A small network was shown many inputs. Here are its activations along a few directions, one row for each input.
Each table varies a few parts of the input and shows all the possible inputs, shuffled.
A made-up example of a description, with smaller parts first: values(2) and (point or ring(9) or (line(4) and ring(8))).
Shared parts are said once, and a part with two or three values counts as separate values.
In the rows, zero is written as 128.

Other details of the inputs shift rows strongly along three fixed directions, in all tables alike. That doesn't count.

A family of inputs:
row 1: [131 157 123 156 165 160 163 177 139 131 113 156]
row 2: [128 104 157 112  70 141  48 110 165  76 126 110]
row 3: [111  87 132 141 144  91  93  80 129 137 126 143]
row 4: [125 127 131 168 173 105 149 118 134 148 123 157]
row 5: [145 125 132  95 107 104 160 151  85 147 142  93]
row 6: [102 122 112 179 139 155 136 101 159 124  88 128]
row 7: [109 150 131 147 140 134 130 112 153 128 120 161]
row 8: [137 145 124  71 107 104 135 133 101 134 173 115]
row 9: [147 122 118  89 145 108 155 160  79 159 149 127]
row 10: [148 138 122  70 118 118 145 163 103 124 168 110]
row 11: [151 127 114  68 110 125 143 161  94 129 157 114]
row 12: [115  81 129 126 133  78 124  94 127 148 150 152]
row 13: [128 140 156  97  75 130  63 112 149  89 146 103]
row 14: [133 141 116 122 129 126 107 121 104 139 126 124]
row 15: [114  97 142 144 139  81 128  89 132 145 126 172]
row 16: [129 140 113 176 145 176 162 169 142 134  89 118]
row 17: [119 125 115 175 158 126 176 131 116 157 102 132]
row 18: [121 125 126 170 152 135 137 135 159 126 126 151]
row 19: [137 127 117  75 111 114 158 137  91 144 143  92]
row 20: [107 103 128 129 132  85 103  67 132 149 133 150]
row 21: [ 98 132 115 180 130 151 131  97 152 135  94 131]
row 22: [155 143 138 128 104 159 111 163 128 104 117 119]
row 23: [102 110 123 197 144 149 134 118 159 131  88 133]
row 24: [147 142 155  82  98 108 124 156 107 113 159 121]
row 25: [147 152 141 132 123 161  98 171 128 102 127 106]
row 26: [129 122 151  84  66 136  72 114 149  83 133 121]
row 27: [105 113 136 129 144  70  96  65 121 148 148 139]
row 28: [150 166  95 136 159 180 163 174 119 131  99 135]
row 29: [133 172 114 139 155 173 161 164 144 117 108 150]
row 30: [125 123 117  77 176  70 190 135  79 176 166 153]
row 31: [135 130 138 133 101 167 129 154 139 111 124  92]
row 32: [153 139 133 130  94 157 117 160 135  99 125 123]
row 33: [142 144 114 168 159 170 131 167 122 131  98 136]
row 34: [141 153 112 146 156 172 167 188 122 137 103 155]
row 35: [138 123 129  67 114 115 136 148  97 132 148 130]
row 36: [125 132 153  89  59 137  68 112 144  93 136 123]
row 37: [131 118 150 117  74 139  38 101 152  77 122 104]
row 38: [156 175 118 162 166 167 153 186 110 130 109 128]
row 39: [ 97  99 128 135 122  83 129  63 130 158 128 129]
row 40: [131 120 159  95  84 128  66 124 154  81 146 101]
row 41: [145 158  92 136 145 176 163 165 129 125 109 138]
row 42: [117 106 117  90 151  57 153  88 108 157 172 144]
row 43: [137 144 127 116 100 174 138 140 136 107 122  90]
row 44: [144 126 133 136 131 122 115 135 105 132 124 129]
row 45: [106 122 131 170 155 125 109  86 176 117 109 152]
row 46: [110 111 133 134 153  83 102  76 131 135 138 138]
row 47: [105 113 137 188 159 129  88  92 172 114 105 148]
row 48: [100  99 147 217 132 131 121  72 188 123  93 141]
row 49: [121 100 101  94 170  71 204 123  70 196 148 122]
row 50: [ 93  81 128 146 132  95 126  77 136 143 122 125]
row 51: [146 130 148  80 110 115 111 159 110 117 162 103]
row 52: [133 154 130 121  90 175 130 136 133 114 124  93]
row 53: [139 142 126 131 107 188 142 161 141 106 115  90]
row 54: [137 136 105  80 122 108 150 132  88 153 157 129]
row 55: [125 123 125 166 163 100 160 117 136 146 135 160]
Each input here is: line(5) and (values(3) or (values(2) and line(4))).
Question: Changing only the line(5) part turns row 31 into row 43. The same change can be made to row 1. Which row results?
Answer: row 29
Question: Start at row 20 and move only the line(5) part, one step at a time. The first step leads to row 28. Which rows follow, in order?
Answer: row 2, row 9, row 22
Question: Which other rows does row 53 become when the values(3) part takes its other values? List them by row number.
Answer: row 49, row 50

A family of inputs:
row 56: [138 130 118  96 107 156 129 156 101 139 118 106]
row 57: [123 120 137 140 161 108 133 124 129 135 134 155]
row 58: [131 131 150 187 135 161  96 122 184  95 116 151]
row 59: [122 145 126 176 129 164  95 109 178  92 104 158]
row 60: [ 74  96 141 148  92 108 107  66 166 126 138 131]
row 61: [121 120 126 175 108 172  91 105 170 114  81 134]
row 62: [117  80 141 101 107  52 106  44 100 152 144 143]
row 63: [144 150 123  92 133 145 127 146 111 119 147 130]
row 64: [114 125 125 136 157 116 135 122 125 129 132 155]
row 65: [147 147 140  98 128 135 125 174 115 121 137 123]
row 66: [161 161  97 127 186 132 210 197  80 167 140 151]
row 67: [109 130 128 146 140 171 159 126 172 117 102 125]
row 68: [133 129 117 100 142  93 129 113 115 150 145 149]
row 69: [135 139 139  55  52 143 128 141 121  98 142  85]
row 70: [137 114  86 110 166 112 184 129  68 185 136 137]
row 71: [158 157 159 100  81 137 106 154 104 104 145  79]
row 72: [107 113 135 135 126 102 101 110 149 122 122 151]
row 73: [108 111 138 180 112 174  90 121 172 110  76 129]
row 74: [106  72 145  98 109  51 105  47 100 153 144 140]
row 75: [117 143 111 159 145 163 123 123 137 130 110 114]
row 76: [153 148 120  80  80 134  99 140 111 100 146  67]
row 77: [115 122 112 140 180 100 162 122 112 156 129 168]
row 78: [126 132 140 186 120 149  98 138 184 102 103 152]
row 79: [133 150  96 122 195 129 180 153 102 174 123 164]
row 80: [128 149 116 150 145 160 125 134 146 111 117 151]
row 81: [123  82 156 102 132  47 108  81 120 147 177 148]
row 82: [127 142 128 157 139 139 129 158 147 118 107 147]
row 83: [102  52 165 105 111  41 124  38 156 145 172 128]
row 84: [127 144 129 149 156 160 125 139 145 112 117 148]
row 85: [132 109 123 106 113 143 127 149  99 133 128 106]
row 86: [136 137 144  92  50 139 124 154 125 111 169  84]
row 87: [124 117 142  80 108  92 100 127 116 123 151 128]
row 88: [120 146 129  71  49 152 117 141 119 111 161  86]
row 89: [ 86  66 147  83 112  59 121  33 149 145 161 127]
row 90: [159 147 105 139 177 133 220 183  63 184 116 142]
row 91: [159 162 100 123 189 132 205 199  87 176 134 151]
row 92: [120  95 108 141 144 117 146 124 117 139 112 125]
row 93: [144 138 148  95  90 140  98 156 108 102 149  67]
row 94: [123  99  99 136 143 121 145 115 117 142 113 128]
row 95: [141 144 101 100 177 103 169 137  92 175 142 157]
row 96: [127 142 133 160 148 147 131 150 141 108 118 147]
row 97: [122 143 136 168 148 148 128 137 139 133 103 111]
row 98: [105 128 134 186 131 166  90 108 171 104  97 114]
row 99: [132 141  99  99 172 102 174 147  89 172 139 155]
row 100: [118 134 144 182 133 155  93 135 184  99  93 152]
row 101: [139 150 119  95 126 140 130 151 108 116 145 131]
row 102: [155 127  99 103 107 146 137 150 103 120 123 101]
row 103: [123  46 139 108 112  37 116  75 107 153 166 119]
row 104: [138 151 140  76  80 147  90 144 109 114 140  70]
row 105: [124 154 126 162 134 134 118  91 134 129 104 131]
row 106: [ 93 116 129 161 122 116 153 106 144 142 134 135]
row 107: [123 147 120 173 120 159  94 120 183 101  93 156]
row 108: [112 131 115 178 129 157  97 105 174 100  95 110]
row 109: [123 122 164 110 105  85  99  97 106 121 145 102]
row 110: [155 115 154  98  68 146  97 162 117 114 137  87]
row 111: [157 108 146 100  71 148 100 161 112 107 147  86]
row 112: [120 129 150 197 125 155  94 113 179 116  99 118]
row 113: [106 135 131 166 149 146 118 116 145 138 100 118]
row 114: [141 150 115  91  92 146 164 139 121 121 125 110]
row 115: [129 136  91 124 176 103 174 112  82 184 142 127]
row 116: [124 144 125 146 149 152 123 150 149 121 104 150]
row 117: [120  99 138  89 132  60 102  61 116 142 173 149]
row 118: [151 141 149  83  86 132 101 170 113  90 153 106]
row 119: [127 149 116 143 146 157 121 142 151 124 106 152]
row 120: [160 162 102 122 195 134 206 198  86 178 135 152]
row 121: [147 154 115  96 118 132 124 151 116 126 136 132]
row 122: [145 144 147  65  93 140  92 166 118 102 145 107]
row 123: [122 107 117 152 170 115 172 137 101 177 109 142]
row 124: [102 137 110 161 105 149 138  98 160 133 122 136]
row 125: [126 154 116 159 138 155 121 116 140 139 103 119]
row 126: [111 139 127 151 147 116 128  88 122 141 112 133]
row 127: [123 130 104 143 174 100 153  97 121 153 136 171]
row 128: [145 150 131  67  80 135  97 162 117 101 144 109]
row 129: [153 157 114  97 116 140 128 153 110 115 141 130]
row 130: [147 145 120 129 158 126 166 165 105 141 146 145]
row 131: [120 121 121 148 181  94 163 121 113 152 138 164]
row 132: [125 118 141 166 129 136 130 126 128 126  95 138]
row 133: [147 145 143  73  89 140 100 160 111  90 156 106]
row 134: [155 157 120  93 124 146 124 152 112 118 143 129]
row 135: [130 113 122 163 152 103 139 114 136 141 131 113]
row 136: [127 140 128  92  99 144 165 154 120 118 124 104]
row 137: [137 162 136 107 120 140 131 148  94 122 126  96]
row 138: [150 115 120 114 112 137 140 170 102 116 125  95]
row 139: [119 125 109 138 186 110 155 109 120 159 130 172]
row 140: [101  55 163 114  97  29 128  43 145 143 161 135]
row 141: [ 97  85 157 144 119 104 123  72 182 112 127 126]
row 142: [115 129 114 161 151 136 128 123 142 122 108 108]
row 143: [124 129 131 158 129 156 130 133 127 124  88 136]
row 144: [122  94 124 149 144 121 143 127 111 147 121 130]
row 145: [ 99  74 140  87 109  58 124  31 148 145 162 129]
row 146: [130 136 120 166 149 140 136 142 140 117 109 102]
row 147: [141 148 117  95 123 138 129 153 110 118 141 131]
row 148: [159 143 149  85  82 132 101 176 121 102 154 108]
row 149: [148 143 150  79  85 129  97 174 117  97 147 106]
row 150: [122 123 143 194 126 155  96 113 172 109 110 114]
row 151: [107 121 147 183 103 158 127 116 193  90  86 129]
row 152: [129 121 120 154 178  97 165 123 118 157 145 166]
row 153: [125 119 107 149 131 170 130 137 126 132 103 127]
row 154: [131 140 136 155 159 145 131 140 141 117 124 148]
row 155: [115 133 139 176 141 169  92 122 181  93  96 155]
Question: Changing only one part turns row 87 into row 149. The same change can be made to row 84. Which row results?
Answer: row 154
Question: Changing only one part turns row 106 into row 88. The same change can be made to row 100. Which row results?
Answer: row 119
Question: Changing only one part turns row 152 into row 80. The same change can be made to row 150. Which row results?
Answer: row 75
Question: What do these inputs look like to the network?
Answer: line(5) and (values(3) or (values(2) and line(4)) or ring(9))
Question: Which other rows does row 73 become when the values(2) part takes its other values? List them by row number.
Answer: row 113
Question: Which other rows does row 152 become when the ring(9) part takes its other values? List them by row number.
Answer: row 58, row 66, row 78, row 81, row 91, row 120, row 130, row 148
Question: Start at row 114 and move only the line(5) part, one step at a time. The first step leads to row 69. Which rows follow, in order?
Answer: row 136, row 151, row 140
